These are the activations of a small network on made-up records, seen along a few directions, one row for each record.
After each row come some of the record's fields: NIVED, FUG, MOBA, LIBE, PON, GIV.
Not every record has every field; a missing one is left out.
Other fields move the rows too, some of them a lot.
(in the rows, 500 means zero)
Random noise pushes rows far along 11 fixed directions. That doesn't count. These rows show it; they differ only by the noise:
[641 569 449 290 488 455 624 550 517 429 555 459 348 405 535 576 630 613
 417 352 561 800 227 618 468 551]
[465 530 427 397 662 612 328 307 555 392 518 369 615 517 676 457 627 647
 375 269 386 767 192 558 559 489]
[322 534 512 519 607 582 408 566 339 382 466 415 662 553 431 468 460 592
 447 562 338 625 325 385 513 514]
[403 558 656 653 536 737 377 702 444  95 333 653 509 801 344 518 346 519
 532 491 227 483 266 572 355 728]
[230 471 536 566 666 590 410 351 602 516 681 225 659 287 700 600 480 393
 629 490 520 357 547 389 446 361]
[256 451 584 455 579 492 616 400 746 442 692 382 380 375 336 740 543 494
 597 567 620 421 474 350 333 436]
[709 592 612 599 549 444 641 546 331 578 846 336 400 423 546 348  90 587
 478 726 485 436 606 529 599 518]
[794 341 412 520 498 261 640 498 473 654 559 683 327 670 330 261 601 475
 504 386 469 643 517 370 542 590]
[603 331 436 583 503 443 530 398 682 687 592 596 418 393 454 608 632 344
 715 410 574 342 740 603 358 367]
[652 437 435 551 526 513 498 481 570 573 567 609 414 506 360 571 536 518
 574 459 462 506 577 679 420 416]
[649 418 335 465 625 275 676 752 616 548 661 460 212 504 418 584 768 238
 711 257 605 695 435 373 391 526]
[769 548 446 606 498 554 651 592 390 587 739 642 385 541 272 318 210 655
 307 538 340 606 519 563 599 432]
[368 565 637 401 523 687 556 417 695 221 499 530 368 625 421 582 446 653
 393 364 431 539 176 517 430 606]

[647 663 604 437 373 677 462 533 327 385 447 451 535 374 636 591 251 710
 359 612 436 560 476 869 505 500] | NIVED is robet, LIBE is zilep, PON is sok, GIV is nitu
[599 547 478 551 604 428 511 559 593 475 758 317 258 508 437 562 403 531
 499 591 577 591 542 473 473 469] | NIVED is mevu, LIBE is zilep, PON is sok, GIV is nitu
[633 546 390 403 394 456 515 556 399 601 359 639 445 584 325 537 529 733
 445 582 475 554 517 736 588 428] | NIVED is suse, FUG is fis, MOBA is fikol, LIBE is zilep, PON is vob, GIV is kazog
[515 606 374 428 786 577 413 555 663 564 611 198 226 650 466 814 567 519
 708 373 570 460 517 768 544 295] | NIVED is vola, LIBE is zilep, PON is sok, GIV is kazog
[776 449 579 496 427 477 389 486 382 425 283 695 474 751 487 360 472 597
 450 472 368 564 475 724 541 673] | NIVED is robet, LIBE is tevid, PON is vob, GIV is nitu
[718 391 550 597 362 273 456 251 398 598 521 563 525 523 629 196 430 511
 497 683 538 407 732 443 607 671] | NIVED is suse, FUG is goso, MOBA is zug, LIBE is zilep, PON is vob, GIV is nitu
[337 521 188 548 634 691 333 517 603 613 447 496 634 492 471 570 711 385
 538 262 381 539 497 577 630 231] | NIVED is suse, FUG is goso, MOBA is boram, LIBE is zilep, PON is vob, GIV is kazog
[385 535 425 618 466 337 674 711 452 426 707 468 419 364 247 505 510 359
 493 709 582 641 534 126 490 590] | NIVED is suse, FUG is duv, MOBA is sut, LIBE is zilep, PON is vob, GIV is nitu
[547 477 508 623 415 336 593 642 387 516 514 493 477 539 624 285 448 282
 602 498 538 365 614 297 552 674] | NIVED is suse, FUG is duv, MOBA is boram, LIBE is zilep, PON is vob, GIV is kazog
[337 573 463 505 562 672 648 683 609 485 537 488 471 451 486 538 451 364
 497 276 448 490 402 378 511 346] | NIVED is mevu, LIBE is zilep, PON is sok, GIV is nitu
[641 331 291 596 543 366 455 586 434 605 634 589 578 394 378 424 662 397
 426 469 451 811 660 337 443 408] | NIVED is robet, LIBE is zogu, PON is luza, GIV is nitu
[355 560 728 511 486 453 495 571 398 219 351 548 728 496 576 486 557 503
 566 688 411 548 132 409 310 797] | NIVED is mevu, LIBE is tevid, PON is vob, GIV is nitu
[426 510 486 455 472 316 640 835 386 604 510 288 553 162 882 565 643  81
 766 393 709 467 539 380 446 549] | NIVED is robet, LIBE is tevid, PON is vob, GIV is kazog
[189 626 594 495 548 862 438 603 593 434 367 452 567 548 404 845 346 544
 658 578 405 161 487 731 433 338] | NIVED is robet, LIBE is zilep, PON is vob, GIV is kazog
[379 439 473 382 478 295 568 465 469 612 447 431 505 356 372 580 722 524
 542 678 639 582 550 345 432 447] | NIVED is mevu, LIBE is zilep, PON is sok, GIV is nitu
[734 364 458 622 666 309 232 385 337 734 468 559 645 664 354 424 568 575
 721 753 394 465 731 604 541 455] | NIVED is mevu, LIBE is tevid, PON is vob, GIV is nitu
[446 362 673 605 247 464 442 274 387 536 262 721 654 537 456 286 444 604
 441 711 491 318 676 392 465 601] | NIVED is mevu, LIBE is zilep, PON is sok, GIV is nitu
[522 495 465 471 618 313 424 552 343 503 512 424 521 628 321 455 580 571
 513 675 451 691 417 453 536 548] | NIVED is suse, FUG is goso, MOBA is boram, LIBE is tevid, PON is vob, GIV is kazog
[114 398 500 552 590 569 437 411 564 615 446 400 702 412 385 644 606 491
 562 601 482 349 562 267 463 261] | NIVED is mevu, LIBE is zilep, PON is sok, GIV is nitu
[426 583 567 550 543 571 268 307 421 444 548 283 641 392 626 590 382 632
 542 753 494 456 589 722 497 466] | NIVED is suse, FUG is goso, MOBA is boram, LIBE is zilep, PON is sok, GIV is kazog
[601 376 608 597 704 194 219 334 375 484 486 240 468 749 572 439 555 494
 819 777 533 434 658 496 479 728] | NIVED is vola, LIBE is zilep, PON is sok, GIV is kazog
[380 571 420 547 455 675 534 916 232 437 413 534 650 389 327 598 414 485
 401 538 342 682 426 481 408 395] | NIVED is robet, LIBE is zilep, PON is sok, GIV is kazog
[284 586 611 446 356 778 545 652 374 237 402 527 670 326 463 598 350 624
 239 530 389 658 254 480 364 523] | NIVED is robet, LIBE is zilep, PON is sok, GIV is kazog
[434 505 533 339 537 527 479 231 627 520 475 377 487 472 555 592 578 664
 418 443 548 536 448 548 539 434] | NIVED is robet, LIBE is zilep, PON is sok, GIV is nitu
[447 572 374 400 550 622 482 575 587 396 430 612 305 834  76 590 494 757
 354 475 379 639 331 562 580 421] | NIVED is suse, FUG is goso, MOBA is fikol, LIBE is zilep, PON is vob, GIV is kazog
[717 569 602 589 409 409 766 504 552 461 882 584 228 327 334 468 198 585
 349 709 638 508 585 513 489 612] | NIVED is vola, LIBE is tevid, PON is vob, GIV is kazog
[667 611 522 514 409 627 587 674 550 417 510 523 335 410 706 634 376 446
 555 364 554 349 508 828 441 537] | NIVED is vola, LIBE is zilep, PON is vob, GIV is kazog
[468 546 654 453 523 550 571 374 462 482 616 484 466 583 371 383 247 744
 336 637 439 445 410 462 632 518] | NIVED is vola, LIBE is tevid, PON is vob, GIV is kazog
[674 361 561 466 586 287 615 187 727 679 658 520 264 748 532 320 525 516
 546 448 571 345 598 386 595 536] | NIVED is suse, FUG is duv, MOBA is zug, LIBE is zogu, PON is luza, GIV is nitu
[455 564 501 516 593 529 290 296 464 445 535 380 615 523 638 450 472 579
 454 556 495 559 494 534 613 509] | NIVED is suse, FUG is goso, MOBA is sut, LIBE is tevid, PON is vob, GIV is nitu
[535 546 346 629 483 430 458 500 216 680 612 440 747 316 570 253 390 505
 379 706 398 587 621 379 730 419] | NIVED is suse, FUG is goso, MOBA is zug, LIBE is zilep, PON is vob, GIV is nitu
[554 566 437 380 439 219 556 815 130 622 330 420 431 580 372 518 611 461
 659 746 624 575 601 432 607 576] | NIVED is suse, FUG is goso, MOBA is sut, LIBE is tevid, PON is vob, GIV is nitu
[481 437 326 564 528 389 514 634 527 448 658 545 536 327 202 607 668 495
 429 574 545 817 521 357 298 481] | NIVED is robet, LIBE is zilep, PON is vob, GIV is kazog
[565 534 264 422 643 518 547 516 621 770 708 441 386 460 365 616 537 539
 449 324 549 626 577 529 597 189] | NIVED is robet, LIBE is tevid, PON is vob, GIV is kazog
[434 475 620 331 475 496 689 343 828 605 523 508 299 541 423 732 565 540
 591 447 644 246 454 588 432 435] | NIVED is robet, LIBE is tevid, PON is vob, GIV is kazog
[268 525 650 352 437 632 532 232 584 591 281 458 610 538 615 532 474 646
 500 507 538 190 465 576 597 470] | NIVED is robet, LIBE is zilep, PON is vob, GIV is kazog
[461 499 410 697 731 604 354 457 642 450 512 553 482 780 434 342 510 396
 522 298 278 463 449 396 568 496] | NIVED is mevu, LIBE is zilep, PON is sok, GIV is nitu
[508 620 426 337 397 601 579 630 378 405 225 565 550 585 714 323 590 498
 299 158 396 689 177 433 700 646] | NIVED is robet, LIBE is zilep, PON is vob, GIV is nitu
[517 354 387 561 658 441 524 320 657 632 610 612 423 761 133 334 574 615
 355 397 383 648 494 271 563 426] | NIVED is robet, LIBE is zilep, PON is sok, GIV is kazog
[517 289 413 643 626 414 499 261 806 526 718 664 394 604 170 379 596 527
 358 472 445 605 486 251 489 446] | NIVED is mevu, LIBE is tevid, PON is vob, GIV is nitu
[383 552 449 440 535 461 566 478 525 597 521 497 487 521 404 557 547 509
 539 547 526 467 437 424 566 437] | NIVED is suse, FUG is goso, MOBA is boram, LIBE is tevid, PON is vob, GIV is kazog
[803 398 525 390 278 227 601 577 198 648 332 591 462 401 365 494 607 571
 541 762 649 634 684 586 424 559] | NIVED is mevu, LIBE is zilep, PON is sok, GIV is nitu
[209 430 595 403 512 472 549 579 563 446 283 488 512 626 507 682 725 365
 721 459 568 327 431 375 366 535] | NIVED is suse, FUG is fis, MOBA is boram, LIBE is zogu, PON is luza, GIV is kazog

Which values does each new row have?
[457 539 659 441 277 632 722 520 516 626 454 498 514 265 780 443 300 365
 474 409 597 146 593 508 583 423] | NIVED is mevu, LIBE is tevid, PON is vob, GIV is nitu
[538 402 583 278 378 249 661 469 500 659 242 517 378 561 600 463 706 425
 665 437 672 425 532 407 489 584] | NIVED is mevu, LIBE is zilep, PON is sok, GIV is nitu
[540 363 453 480 356 448 603 592 508 595 327 726 516 472 342 570 664 407
 578 493 525 466 554 519 384 511] | NIVED is robet, LIBE is zilep, PON is vob, GIV is kazog
[451 583 383 563 414 817 726 671 564 448 630 778 459 436 147 470 270 624
  89 327 295 706 359 443 511 312] | NIVED is robet, LIBE is zilep, PON is sok, GIV is kazog
[517 680 504 503 666 755 395 459 600 492 546 399 402 720 567 577 313 594
 562 445 382 324 454 862 654 384] | NIVED is suse, FUG is goso, MOBA is boram, LIBE is zogu, PON is luza, GIV is kazog
[614 437 546 513 281 431 598 451 253 577 384 743 593 575 498 135 401 580
 287 570 421 531 537 374 609 628] | NIVED is suse, FUG is goso, MOBA is boram, LIBE is zogu, PON is luza, GIV is kazog
[590 573 374 226 568 420 446 473 505 462 406 378 380 522 443 634 714 754
 389 477 617 824 327 633 525 507] | NIVED is mevu, LIBE is zilep, PON is vob, GIV is nitu
[548 613 442 403 539 520 716 833 414 607 517 378 303 552 501 602 413 408
 632 432 543 377 479 549 628 426] | NIVED is vola, LIBE is zilep, PON is vob, GIV is kazog
[509 478 495 699 501 483 426 473 559 547 661 634 503 472 277 565 451 449
 602 696 459 383 695 550 389 453] | NIVED is suse, FUG is goso, MOBA is boram, LIBE is tevid, PON is vob, GIV is kazog
[428 558 489 335 293 572 742 305 396 675 360 570 627 340 739 162 488 615
 123 240 520 547 355 230 788 438] | NIVED is mevu, LIBE is zilep, PON is sok, GIV is nitu
[411 509 444 355 627 540 513 514 517 620 450 362 482 593 555 546 583 513
 502 353 504 486 512 457 616 349] | NIVED is robet, LIBE is zogu, PON is luza, GIV is nitu
[397 505 615 611 486 700 580 616 560 248 649 607 589 322 555 547 361 411
 418 454 406 497 386 466 266 549] | NIVED is vola, LIBE is zogu, PON is luza, GIV is kazog
[498 468 573 380 356 654 595 264 560 418 390 645 615 513 814 101 414 593
 128 133 371 533 229 240 670 617] | NIVED is mevu, LIBE is zilep, PON is vob, GIV is nitu
[283 592 467 545 754 489 446 822 267 506 550  99 542 530 368 674 426 470
 646 725 509 544 530 336 530 335] | NIVED is mevu, LIBE is zilep, PON is sok, GIV is nitu
[424 454 612 515 484 459 496 533 585 391 391 478 404 608 445 629 514 399
 702 585 544 325 576 498 435 624] | NIVED is robet, LIBE is zilep, PON is vob, GIV is nitu
[110 439 574 467 541 495 372  80 830 336 629 322 583 322 482 717 670 594
 505 659 664 461 479 353 359 506] | NIVED is suse, FUG is duv, MOBA is boram, LIBE is zilep, PON is vob, GIV is kazog
[534 279 626 609 498 603 421 178 616 646 471 683 623 664 511 350 380 556
 488 478 394 223 709 529 444 432] | NIVED is robet, LIBE is zogu, PON is luza, GIV is kazog
[470 302 568 513 355 528 371 192 532 544 256 825 636 555 305 486 580 679
 439 612 473 412 582 519 406 472] | NIVED is mevu, LIBE is tevid, PON is vob, GIV is nitu
[562 576 259 592 525 428 602 694 556 483 821 586 506 110 394 554 646 380
 328 485 539 898 352 354 402 455] | NIVED is mevu, LIBE is tevid, PON is vob, GIV is nitu
[305 538 395 414 612 546 422 513 527 559 467 263 493 513 582 622 617 434
 604 381 546 478 518 483 554 332] | NIVED is suse, FUG is goso, MOBA is boram, LIBE is zilep, PON is sok, GIV is kazog
[324 575 587 399 452 566 505 479 426 310 396 379 702 355 769 394 577 545
 317 394 483 721 159 329 507 622] | NIVED is mevu, LIBE is zilep, PON is sok, GIV is nitu
